These are the activations of a small neural network, seen along a few directions. Each row is one input.
Each table varies a few parts of the input and shows all the possible inputs, shuffled.
Descriptions start from the smaller parts, as in this example, which fits no table here: one of 6 places along a line, together with either a single point or (one of 2 separate values, together with one of 5 places around a ring) or one of 11 places along a line.
Shared parts are said once, and a part with two or three values counts as separate values.
(in the rows, 128 means zero)

Other details of the inputs shift rows strongly along two fixed directions, in all tables alike. That doesn't count.

Rows:
row 1: [181 168 118 165  25 160 126 166 166  91 112]
row 2: [144  85 169 128 114 100 118 128 104 179 140]
row 3: [ 59 150  63  94 176 108 138 110 122  63 111]
row 4: [138  87 165 130 165 122 127 120  92 179 135]
row 5: [190 178 145 158   8 155 124 156 158  79  90]
row 6: [172 189 128 147  46 167  94 156 157  99 101]
row 7: [135 102 157 129 148 105 125 124 106 187 123]
row 8: [ 68 144  56  93 148 119 142 107 149  66 135]
row 9: [135  86 188 170 144 130  95 130 119 214 137]
row 10: [214 158 117 107  45 163 128 171 152  86 132]
row 11: [206 175 128 117  42 164 117 153 126  87 100]
row 12: [ 47 176  91 129 184 125 119  95 143  66 109]
row 13: [ 48 167  68 132 182 135 119 109 151  72 126]
row 14: [139  83 141 134 159 112 123 125 119 209 145]
row 15: [ 57 143  75  94 161 111 148 105 133  84 135]
row 16: [129  83 167 120 186 115 152 119 107 191 167]
row 17: [145  90 187 121 172 111 147 119 106 182 149]
row 18: [ 55 139  89  82 214 109 160 100 126  56 134]
row 19: [138  84 194 176 121 113 128 125 119 187 128]
row 20: [ 54 151  40  91 176 118 138 111 138  49 115]
row 21: [172 167 134 161  36 157 133 158 157 105 107]
row 22: [211 167 102 122  43 172 116 161 138  96 120]
row 23: [126  94 147 129 158 111 131 124 110 207 138]
row 24: [147  70 174 123 179 112 138 126 110 185 163]
row 25: [149  74 163 130 115 107 114 129 115 188 148]
row 26: [127  92 196 167 153 124  98 119 110 207 129]
row 27: [ 67 145  90  96 154 102 141 103 129  75 126]
row 28: [178 158 128 160  24 153 120 164 163  86 104]
row 29: [ 65 154  63 101 196 137 155 101 117  82 134]
row 30: [146  82 156 135 167 124 126 123 100 186 146]
Description of these inputs: one of 5 places around a ring, together with either one of 2 separate values or one of 4 places along a line.
The inputs of row 27 and row 2 match in every part but the place on the ring of 5. If row 7 is changed in the same way as row 27 into row 2, which row does it become? -> row 3
Which other rows does row 28 become when the choice among 2 separate values takes its other values? List them by row number. -> row 9

Rows:
row 31: [ 99 166  97 132 152 144 146 121 130  72 124]
row 32: [ 94 161 104 122 125 118 138 120 140  97 110]
row 33: [122 112 129 140 120 126 122 123 140 129 131]
row 34: [108  82 139 123 180 107 148 116 102 189 143]
row 35: [137 106 167 149 145 123 134 134 121 156 133]
row 36: [133 102 157 152 122 111 110 129 115 200 124]
row 37: [ 92  95 119 104 169 106 148 115 111 138 153]
row 38: [121 121 140 136 125 123 139 126 140 120 135]
row 39: [107 161  82  92 155 141 129 117 131  78 133]
row 40: [125 130 113 143 117 135 120 130 146 136 126]
row 41: [110 132 127 144 144 139 111 119 125 139 130]
row 42: [ 74 107 101 103 194 108 150 111 114 147 149]
row 43: [ 98 128 117 132 125 121 120 114 139 107 124]
row 44: [137  95 169 155 136 122 102 130 120 185 134]
row 45: [159 114 140 117 120 123 123 135 122 173 148]
row 46: [182 127 139 149  51 138 116 152 134 117 113]
row 47: [111 140  90  91 136 136 134 137 131  78 132]
row 48: [ 98 163 113 131 144 142 134 117 138  89 124]
row 49: [160 151 121 145  56 143 107 146 149 125 114]
row 50: [112 135 127 139 140 132 109 122 115 139 116]
row 51: [143 144 120 113 139 139 122 122 122 118 130]
row 52: [147 169 104 136  80 142 143 148 146  84 111]
row 53: [117 136 112 147 146 141 123 128 125 120 125]
row 54: [ 97 155 114 124 135 131 131 125 146  78 120]
row 55: [111 136 133 138 125 122 136 125 143 136 125]
row 56: [159 114 162 149  95 123 139 140 125 140 129]
row 57: [132 121 118 106 136 132 136 134 123 110 125]
row 58: [113 146  93  91 148 129 128 129 137  81 139]
row 59: [ 97  67 174 148 171  89 119 105 102 206 138]
row 60: [134 107 134 158 129 122 126 132 124 171 130]
row 61: [180 145 144 145  63 147 128 155 152 139 122]
row 62: [181 102 170 126 119 123 113 140 121 175 143]
row 63: [ 54  99 115 134 227 107 131 102 128 139 146]
row 64: [155 111 180 141  89 114 123 131 122 165 123]
row 65: [192 124 146 114  60 134 117 151 127 134 144]
row 66: [158 156 100 108  86 135 136 135 133  97 108]
row 67: [ 74  75 165 144 229 103 142 101 117 185 156]
row 68: [118 148  89 102 141 144 142 122 121  86 115]
row 69: [176 139 133 145  72 147 107 155 139 111 113]
row 70: [140 131 151 146 137 147 131 131 128 148 137]
row 71: [120 158  91 103 145 138 137 114 124  80 111]
row 72: [137 130 115 105 135 142 130 129 119 128 134]
row 73: [147 105 132 116 109 123 142 137 113 132 130]
row 74: [122 135 121 143 139 147 117 126 134 133 132]
row 75: [148 113 173 145  93 123 127 132 134 152 131]
row 76: [ 89 150 101 119 138 123 112 126 132  87 106]
row 77: [149 133 168 144 116 135 117 129 115 159 118]
row 78: [168 118 145 125 112 122 122 133 124 168 138]
row 79: [121 144  98 100 142 127 137 121 129  79 114]
row 80: [183 128 136 118  67 131 132 141 124 117 118]
row 81: [115 140 141 127 130 124 123 131 128 117 114]
row 82: [101 146  86  96 144 114 142 113 135  67 134]
The inputs of row 75 and row 55 match in every part but one. If row 46 is changed in the same way as row 75 into row 55, which row does it become? -> row 60
What do these inputs look like to the network? -> one of 4 separate values, together with either one of 5 places around a ring or (one of 2 separate values, together with one of 4 places along a line)
Which other rows agree with row 69 in the choice among 4 separate values? List them by row number. -> row 35, row 44, row 47, row 54, row 57, row 58, row 62, row 63, row 67, row 76, row 79, row 81
Which other rows does row 68 become when the choice among 4 separate values takes its other values? List them by row number. -> row 34, row 57, row 73
Which other rows does row 71 become when the place on the ring of 5 takes its other values? List them by row number. -> row 39, row 51, row 68, row 72
Which other rows does row 32 become when the choice among 2 separate values takes its other values? List them by row number. -> row 36
